Each row below holds a small network's activations on one input, seen along a few directions.
In each table, some parts of the input vary, and every possible input appears once, in random order.
Descriptions start from the smaller parts, as in this example, which fits no table here: one of 8 places around a ring, together with either a single point or one of 11 places along a line or (one of 2 separate values, together with one of 6 places along a line).
Shared parts are said once, and a part with two or three values counts as separate values.

Other details of the inputs vary at random and push rows far along three fixed directions, the same in every table; ignore that.

Table:
row 1: [-67  25 -15  10  58 -24  18  53 -25 -55  40]
row 2: [-15 -63  22   6   5 -22  56  48 -71  14  55]
row 3: [ 20 -37 -10  66 -40 -41   4 -35 -35  65 -44]
row 4: [-82   4  15  18  49 -11  -2  54 -15 -55  34]
row 5: [ -9  22   2 -46  13  56 -24   0  47 -22   5]
row 6: [ 11  29  -9 -35  28  49 -27 -12  38 -31  14]
row 7: [-84  20   6  -4  47 -18  15  61 -24 -49  29]
row 8: [ 44 -25 -13  -9 -13  33   1 -19  10  21   5]
row 9: [-43  65 -19  34  11 -53 -21 -32  -3   5 -70]
row 10: [-25 -64  31  19  -8  -9  32  41 -63  22  72]
row 11: [  2 -20   5  31 -53 -46  19 -31 -43  83 -52]
row 12: [ 47 -14  20  -1 -22  46  12 -22   1   7  -3]
row 13: [ 54 -24 -12 -13 -23  14  -1  -9  20  14   7]
row 14: [-80  14  20   7  33 -26  -5  62  -5 -55  52]
row 15: [ 55 -21  -5 -17 -23  12  -6 -17  14  13  11]
row 16: [-49  49 -23  54   1 -41 -37 -32   9   3 -67]
row 17: [-47  61 -28  36   6 -51 -16 -29   1   3 -74]
row 18: [ 18 -29  -4  60 -44 -42  -2 -44 -41  68 -38]
row 19: [ 48 -14 -19 -27  -8  22  22 -17   2  23  -4]
row 20: [ 16  42   7 -40  22  52  14  -5  29 -46  -9]
row 21: [ -1 -56   6  23 -13 -30  30  46 -60   9  85]
row 22: [ 59 -16   5 -16 -16  11  -7 -16  15  18  12]
row 23: [-34  41 -21  55  -2 -59 -34 -16  23 -10 -68]
row 24: [ 35 -22  11 -29 -37  20  -6  -6  21  26   5]
row 25: [ 22  32  14 -27   7  45  -9   2  47 -55   2]
row 26: [-47  32   3  44  -5 -57 -33 -11  25  -9 -79]
row 27: [ 55 -15   0 -18 -22  13  -9 -18  12  17  13]
row 28: [ 49 -17   3 -11  -5  29  -6 -26   5  25  10]
row 29: [ -4  12   2 -42  18  55 -22   5  48 -30  -8]
row 30: [ 40 -33  11 -25 -31  19  -3   0  22  17  -6]
row 31: [ 18  39  -9 -51  39  36  -4  -8  33 -27   4]
row 32: [ -3  28   2 -61  23  43   1  -1  41 -25  -7]
row 33: [ -5 -46   4  10   6 -26  50  35 -80  16  73]
Description of these inputs: one of 3 separate values, together with either a single point or one of 4 places along a line or one of 6 places along a line.
The inputs of row 3 and row 23 match in every part but the choice among 3 separate values. If row 10 is changed in the same way as row 3 into row 23, which row does it become? -> row 14
Which other rows does row 13 become when the place on the line of 6 takes its other values? List them by row number. -> row 15, row 21, row 22, row 23, row 27
List by row number the other rows that have the choice among 3 separate values in common with row 33. -> row 1, row 2, row 7, row 9, row 11, row 17, row 19, row 20, row 31, row 32
Which other rows does row 4 become when the choice among 3 separate values takes its other values? List them by row number. -> row 2, row 26

Table:
row 34: [ -3  59 -30   6  10 -10 -32 -43  18  -1 -34]
row 35: [-20  13   4  30  -8  -5 -11 -46   6  32 -84]
row 36: [ 62  -9 -26 -35   9  34   3 -21  30   7  -8]
row 37: [-21  17  -5   9  -9 -25 -19 -41  11  46 -76]
row 38: [ 54 -46   9 -56  -4  43 -14  22  37 -26  70]
row 39: [-62  23  -6   9  39 -16 -42  42  40 -80  21]
row 40: [-23 -16  12  50  19 -39  31  34 -72  -2  56]
row 41: [ 39 -29 -13 -71   8  61  36  16  15 -12  48]
row 42: [  0  60 -26  18  10   2 -30 -42  14  -7 -39]
row 43: [ -8  27 -10  30 -22 -16   4 -45   6  19 -78]
row 44: [ 56 -76   7 -41 -31  27  49  11 -37  46  23]
row 45: [ 58 -11  15 -55  13  61  32  18   8 -22  52]
row 46: [-76  51  -3 -31  48 -11  -7  43   9 -57   1]
row 47: [-44 -37  36  58 -19 -30  -2  55 -43   0  61]
row 48: [ -5  43 -48   9  16  -7 -29 -34  23  -3 -45]
row 49: [ 12  25 -16  45  -3 -22 -10 -46   6  16 -72]
row 50: [ 56 -18  13 -29 -26  27 -32 -21  49  -6  11]
row 51: [ 59 -88  28   5 -51  40  11  16  -8  35  50]
row 52: [ 58   6 -35 -42   1  34 -11 -31  20  17   9]
row 53: [ 43 -15  16 -28 -35  40 -33  -8  55  10   9]
row 54: [ 72 -69   0 -25 -22  16  52  10 -29  40  34]
row 55: [-50  20  -1 -14  51 -22  20  64 -17 -52  58]
row 56: [  7  12  12  49 -37 -30 -46 -39  27   6 -58]
row 57: [ -2  55  -5  -3   5 -18 -11 -25  30  -7 -53]
row 58: [ 33  18 -17 -80  10  55   8  -9  49 -17   9]
row 59: [-33 -52  26  62  -7 -40   4  43 -46 -22  56]
row 60: [-27  41   9   3  11  13 -21 -33  23   5 -61]
row 61: [ -6  39  -3  26 -26 -20   0 -46   3  24 -72]
row 62: [  6 -41  17  38 -43 -29  35 -13 -61  54 -40]
row 63: [-53  56 -21  -7  66 -19 -16  32  15 -60  21]
row 64: [ 34  19  12 -73   8  73   5  -5  34 -26  -6]
row 65: [-57  54  -1   5  57   0   4  36  13 -76   4]
row 66: [ -3 -38  22  31 -34 -35  19 -25 -53  78 -20]
row 67: [  6 -63   8  58 -61 -42  -9   4 -19  62 -14]
row 68: [-63  48  -2   6  21 -29   6  13  -7 -29   2]
row 69: [-66  -3  13   3  24 -12 -24  75  11 -48  73]
row 70: [ 31  18   8 -84   8  61   2  -5  38 -20  -1]
row 71: [ 24 -31 -16  62 -30 -30  17 -32 -63  55  -9]
row 72: [-60 -45  10  25  19 -30  31  42 -64  18  38]
row 73: [-26 -16   8  38  18 -50  28  33 -68   4  61]
What is each input in this table made of? -> one of 5 places around a ring, together with either one of 2 separate values or one of 6 places along a line
The inputs of row 35 and row 37 match in every part but the place on the ring of 5. If row 59 is changed in the same way as row 35 into row 37, which row does it become? -> row 38
List by row number the other rows that have the place on the ring of 5 in common with row 40. -> row 42, row 45, row 47, row 56, row 60, row 61, row 64
Which other rows does row 59 become when the choice among 2 separate values takes its other values? List them by row number. -> row 51
List by row number the other rows that have the place on the ring of 5 in common with row 39. -> row 36, row 41, row 44, row 48, row 54, row 67, row 72
Which other rows does row 53 become when the choice among 2 separate values takes its other values? List them by row number. -> row 50

Table:
row 74: [-18 -35  17  52 -21 -39  10  21 -41  14  14]
row 75: [-48  35  -2  -8  40   6  12  26  -7 -45  16]
row 76: [ 31 -46  22   3 -27  18   4  -2  -9  26  21]
row 77: [-24  28  -4  49  -7 -54   4 -29 -24  23 -71]
row 78: [ 20  16  -6 -23   6  25  11 -15  12  -5 -22]
row 79: [ 11  19  -2 -42   3  32 -12  -1  43 -22  -4]
row 80: [-34  32  -9   1  32 -15 -13  28   9 -44  32]
row 81: [ 37 -36   9 -13 -27   3  17   4 -11  24  17]
row 82: [ 16  17   4 -28  -9  20 -21 -23  39   6 -28]
row 83: [ 45 -30  -3  -6 -20   2   5  -6 -14  25  33]
row 84: [-24 -32   1  31  -8 -42  23  24 -48  22  13]
row 85: [  5   9 -10 -55  24  48  -2  13  39 -32  16]
row 86: [-27 -25  16  33 -20 -42  13  20 -46  27  17]
row 87: [ 40 -37  11 -15 -23   1  17   3 -10  23  18]
row 88: [ 31 -36  13 -14 -27   6  15   0 -12  29  19]
row 89: [-56  20  -3 -11  37   2  -6  34   4 -36  21]
row 90: [ 16  26  -4 -27   4  33  -1 -28  22   3 -35]
row 91: [ 16   4  -7  -2 -22  -1 -16 -43  22  41 -63]
row 92: [-35  42 -16   1  48  -1   1  17 -11 -46  30]
row 93: [ 19   6   7 -36  18  45 -15  11  47 -45  17]
row 94: [-43  21  -8  17   8 -28 -11  -2   2  -1 -34]
row 95: [ 24 -48  21 -23  -3  40  15  29  -6 -12  66]
row 96: [ 17   9   6 -10 -13  31 -28 -21  43  -3 -30]
row 97: [ 46 -39   1  13 -22  10  -3  -9 -11  20  31]
row 98: [-41  36   2  20  16 -18  -2 -11 -11  -2 -35]
row 99: [-34  21  -9  18  12 -34  -9   1   4  -6 -35]
row 100: [ 47 -21  -8  -5  -7  11  30 -12 -29  24  24]
row 101: [-47  34   1  -6  39   3   9  20  -8 -39  11]
row 102: [ 20   8   2  -9 -14  28 -22 -20  44  -8 -31]
row 103: [-23  21 -24  55 -10 -63 -16 -27 -11  29 -56]
row 104: [-20 -30   9  32  14 -17  11  48 -39 -24  81]
row 105: [ 32  10 -27   8 -18 -10 -22 -49  19  35 -52]
The inputs of row 87 and row 93 match in every part but one. If row 82 is changed in the same way as row 87 into row 93, which row does it become? -> row 76
What is each input in this table made of? -> one of 4 places along a line, together with either one of 2 separate values or one of 6 places along a line
Which other rows does row 102 become when the place on the line of 4 takes its other values? List them by row number. -> row 75, row 79, row 85
Which other rows does row 103 become when the choice among 2 separate values takes its other values? List them by row number. -> row 105
Which other rows does row 94 become when the place on the line of 6 takes its other values? List them by row number. -> row 84, row 85, row 89, row 91, row 99
